Each row below holds a small network's activations on one input, seen along a few directions.
In each table, some parts of the input vary, and every possible input appears once, in random order.
A made-up example of a description, with smaller parts first: one of 8 places around a ring, together with either a single point or (one of 2 separate values, together with one of 4 places along a line) or one of 11 places along a line.
Shared parts are said once, and a part with two or three values counts as separate values.

Other details of the inputs vary at random and push rows far along two fixed directions, the same in every table; ignore that.

A family of inputs:
row 1: .13,.18,.44,.17,.09,-.58,-.06,.11,.51,-.12,-.35,.00,-.34,.48,.13,.23
row 2: -.15,-.43,-.40,-.45,-.03,.50,-.10,-.24,-.23,.16,.32,.06,.20,-.47,-.04,-.60
row 3: .00,.27,.18,.44,.14,.09,-.04,.20,.07,.08,-.23,.08,-.23,.03,-.03,.36
row 4: -.11,.37,.45,.36,.12,.05,-.42,-.05,-.08,.53,.01,.37,-.50,-.07,-.36,.31
row 5: -.17,-.06,-.18,-.08,-.07,.57,.05,-.26,-.51,-.01,.47,.25,.41,-.26,-.26,-.40
row 6: -.12,-.01,.17,-.01,-.05,.09,-.28,-.12,-.18,.24,.29,.18,-.08,-.09,-.30,-.05
row 7: .02,.00,.03,.14,-.01,.13,.14,.06,.02,-.19,.07,-.01,.24,.02,.03,-.12
row 8: .04,.03,.11,.06,.06,-.43,.13,.43,.44,-.22,-.34,-.29,-.20,.35,.20,.25
row 9: -.18,.09,-.01,.07,-.01,.26,-.15,-.11,-.33,.27,.22,.14,-.07,-.24,-.16,.12
row 10: .18,.07,.31,.08,.10,-.62,-.01,.35,.55,-.10,-.44,-.23,-.32,.47,.12,.24
row 11: .06,-.26,-.28,-.19,-.18,.21,.26,-.10,-.16,-.31,.25,-.14,.59,-.12,.11,-.35
row 12: .36,-.16,-.20,-.32,-.13,-.68,.31,-.07,.38,-.36,-.35,-.40,.08,.29,.48,.02
row 13: -.02,.19,.48,.23,.05,-.27,-.24,-.09,.23,.06,-.02,.22,-.29,.22,-.05,.18
row 14: .11,-.25,-.02,-.13,.12,-.17,.01,.25,.55,-.05,-.31,-.23,-.13,.03,.34,-.16
row 15: .01,-.37,-.43,-.28,-.22,.16,.25,.01,-.19,-.32,.22,-.23,.54,-.14,.10,-.25
row 16: -.06,.23,.01,.20,.08,.45,.01,-.14,-.33,.12,.15,.28,.10,-.17,-.16,-.07
row 17: .08,.35,.26,.48,.17,.10,.01,.13,.11,.02,-.19,.14,-.11,.06,.04,.19
row 18: .27,.09,.00,.24,.13,-.38,.29,.45,.47,-.30,-.62,-.38,-.12,.33,.36,.38
row 19: -.23,.07,-.02,.14,.03,.39,-.06,.03,-.29,.08,.22,.26,.04,-.12,-.30,-.02
row 20: .05,.08,.23,.14,.35,-.27,-.07,.41,.77,.09,-.60,-.07,-.56,.26,.21,.05
row 21: .36,-.17,-.18,-.28,-.14,-.68,.29,-.08,.38,-.37,-.33,-.42,.10,.27,.52,.05
row 22: .00,-.19,-.37,-.47,-.17,.16,-.01,-.37,-.51,.18,.28,.00,.23,-.29,-.20,-.26
row 23: .17,-.21,-.43,-.22,-.15,.24,.31,-.19,-.28,-.27,.16,-.20,.62,-.21,.22,-.30
row 24: .23,-.42,-.66,-.59,-.15,-.30,.51,.08,-.03,-.40,-.20,-.65,.38,.07,.41,-.12
row 25: -.13,.11,-.11,.13,.05,.44,-.03,-.07,-.39,.16,.11,.21,.02,-.21,-.22,.06
row 26: -.14,.26,.57,.31,.04,-.05,-.40,-.19,.07,.23,.18,.43,-.32,.08,-.21,.18
row 27: .19,-.16,.02,-.19,-.05,-.49,.08,.19,.33,-.19,-.22,-.34,-.01,.28,.15,.01
row 28: -.15,-.24,-.38,-.21,-.15,.44,.11,-.12,-.45,-.12,.38,.04,.42,-.27,-.17,-.28
row 29: .04,.26,.29,.19,.11,-.20,-.21,.05,.12,.31,-.20,.11,-.40,.08,-.17,.28
row 30: .10,-.06,-.04,-.13,-.10,-.15,-.08,-.09,-.06,.14,.01,-.09,.00,-.08,.00,.04
row 31: -.05,-.20,-.13,-.21,.16,.15,-.07,.05,.24,.11,-.10,-.01,-.14,-.14,.08,-.32
row 32: -.06,-.36,-.48,-.53,-.18,.04,.24,-.04,-.26,-.24,.20,-.28,.37,-.07,.05,-.28
row 33: .04,-.34,-.59,-.51,-.16,.06,.30,-.13,-.34,-.16,.13,-.35,.37,-.19,.15,-.18
row 34: -.32,.29,.36,.35,.10,.18,-.32,.13,-.07,.29,.16,.33,-.38,-.02,-.33,.24
row 35: -.10,.17,.23,.39,.10,.05,-.05,.29,.16,-.03,-.10,.11,-.16,.11,-.09,.23
row 36: .08,.02,-.06,-.19,-.09,-.20,.01,-.30,-.05,.03,.00,.07,-.04,.04,.06,-.03
row 37: -.16,.52,.38,.58,.22,.52,-.23,-.07,-.24,.35,.12,.55,-.23,-.16,-.33,.14
row 38: -.20,.12,.28,.03,-.03,.17,-.33,-.40,-.26,.21,.38,.45,-.11,-.09,-.33,-.10
row 39: -.03,.26,.33,.42,.15,.07,.01,.20,.19,-.06,-.10,.16,-.09,.16,-.06,.09
row 40: -.14,.18,.17,.05,-.09,.17,-.32,-.50,-.30,.34,.35,.44,-.12,-.23,-.20,.02
row 41: -.26,-.21,-.25,-.27,-.20,.38,-.09,-.18,-.47,.07,.54,.09,.28,-.30,-.21,-.23
row 42: -.16,.36,.29,.53,.14,.35,-.24,.07,-.14,.30,.01,.35,-.26,-.13,-.24,.34
row 43: .26,-.52,-.37,-.56,-.27,-.43,.25,.03,.14,-.38,.01,-.56,.44,.12,.32,-.25
row 44: .19,.06,.03,.11,.10,-.52,.22,.39,.45,-.18,-.53,-.43,-.23,.32,.37,.40
Description of these inputs: one of 4 places along a line, together with either a single point or (one of 2 separate values, together with one of 5 places along a line).
The inputs of row 7 and row 5 match in every part but the place on the line of 4. If row 44 is changed in the same way as row 7 into row 5, which row does it become? -> row 24
Change only the choice among 2 separate values in row 41. List by row number the other rows that result. -> row 9
Change only the choice among 2 separate values in row 26. List by row number the other rows that result. -> row 40
Change only the place on the line of 4 in row 31. List by row number the other rows that result. -> row 2, row 14, row 20
Which other rows agree with row 39 in the place on the line of 4? List them by row number. -> row 8, row 12, row 18, row 27, row 28, row 29, row 31, row 33, row 37, row 38

A family of inputs:
row 45: .20,-.19,-.07,-.19,-.04,-.38,.15,.10,.32,-.25,-.22,-.26,.08,.21,.22,-.11
row 46: -.20,-.10,-.14,.00,-.04,.51,-.05,-.07,-.39,.06,.36,.13,.25,-.27,-.19,-.19
row 47: .03,.11,-.02,.19,.04,.16,.10,.02,-.06,-.08,-.03,.03,.10,-.06,.06,.02
row 48: .10,-.17,-.12,-.05,.02,-.13,.30,.29,.22,-.34,-.16,-.30,.21,.18,.19,-.06
row 49: -.02,.02,.10,-.03,-.09,-.14,-.03,-.10,-.03,-.07,.08,.06,.00,.11,-.08,.01
row 50: -.09,.05,-.24,.00,-.03,.51,.05,-.16,-.48,.08,.25,.20,.21,-.26,-.18,-.11
row 51: .18,-.45,-.47,-.54,-.15,-.22,.28,-.06,.14,-.32,-.05,-.43,.32,-.02,.38,-.32
row 52: .02,-.21,-.26,-.31,-.21,-.02,.06,-.28,-.27,-.11,.28,-.08,.30,-.13,.03,-.14
row 53: .05,.34,.27,.49,.18,-.01,.03,.25,.21,.03,-.31,.12,-.22,.13,.04,.32
row 54: -.20,.41,.45,.62,.23,.21,-.23,.33,.12,.28,-.12,.32,-.43,.02,-.25,.39
row 55: -.23,.19,.03,.23,.09,.40,-.14,.13,-.23,.20,.11,.22,-.10,-.15,-.29,.11
row 56: .17,.03,.23,.10,.15,-.54,.05,.35,.70,-.16,-.51,-.23,-.31,.40,.36,.19
row 57: .00,.02,.04,.00,-.07,-.14,-.02,-.10,-.05,.02,.02,.02,-.04,.03,-.03,.13
row 58: .05,.21,.28,.23,.18,-.24,-.13,.20,.29,.16,-.33,.00,-.43,.18,-.01,.28
row 59: .17,.07,.15,.05,.20,-.54,.11,.39,.60,-.12,-.60,-.30,-.39,.37,.30,.25
row 60: .24,-.15,-.07,-.20,-.08,-.44,.17,.10,.30,-.25,-.21,-.34,.12,.22,.32,.00
row 61: -.14,.20,.24,.16,.01,.16,-.28,-.17,-.16,.32,.23,.31,-.19,-.15,-.23,.07
row 62: .17,-.46,-.49,-.56,-.15,-.22,.31,-.05,.11,-.28,-.11,-.45,.31,-.02,.35,-.29
row 63: .03,.34,.34,.50,.19,.00,-.01,.22,.25,-.01,-.26,.12,-.20,.18,.05,.27
row 64: -.13,-.03,-.15,-.20,-.08,.27,-.11,-.29,-.48,.25,.34,.14,.07,-.26,-.25,-.15
row 65: .03,-.06,.00,-.05,-.01,-.04,-.07,-.06,.04,.11,-.04,-.01,-.06,-.05,-.02,.01
row 66: -.20,.15,.14,.32,.08,.38,-.15,.10,-.16,.17,.17,.22,-.09,-.17,-.22,.07
row 67: .01,.09,.01,.14,.06,.15,.13,.00,-.02,-.13,-.01,.04,.14,.03,.00,-.05
row 68: .02,-.21,-.22,-.33,-.21,-.01,.04,-.27,-.27,-.13,.27,-.06,.32,-.08,.02,-.17
row 69: -.14,.19,.20,.14,.01,.16,-.25,-.17,-.19,.35,.18,.30,-.19,-.15,-.26,.09
row 70: .03,-.07,.06,-.05,-.01,-.04,-.11,-.05,.06,.05,.01,.02,-.03,.00,.00,-.06
row 71: .01,.02,.08,-.06,-.05,-.10,-.04,-.07,.02,.00,.07,.04,.00,.06,-.05,-.07
row 72: -.12,.12,.21,.14,.04,.20,-.31,-.16,-.11,.31,.18,.30,-.20,-.17,-.23,.02
row 73: .01,-.20,-.33,-.35,-.17,.00,.11,-.23,-.35,-.06,.20,-.12,.23,-.08,-.03,-.11
row 74: -.04,-.28,-.28,-.39,-.10,.08,.05,-.19,-.11,-.07,.21,-.01,.22,-.11,.00,-.39
The inputs of row 46 and row 66 match in every part but one. If row 68 is changed in the same way as row 46 into row 66, which row does it become? -> row 52
Describe the family of inputs behind these rows. -> one of 5 places along a line, together with either one of 2 separate values or one of 4 places along a line
Change only the choice among 2 separate values in row 53. List by row number the other rows that result. -> row 54
Change only the place on the line of 4 in row 68. List by row number the other rows that result. -> row 56, row 60, row 70
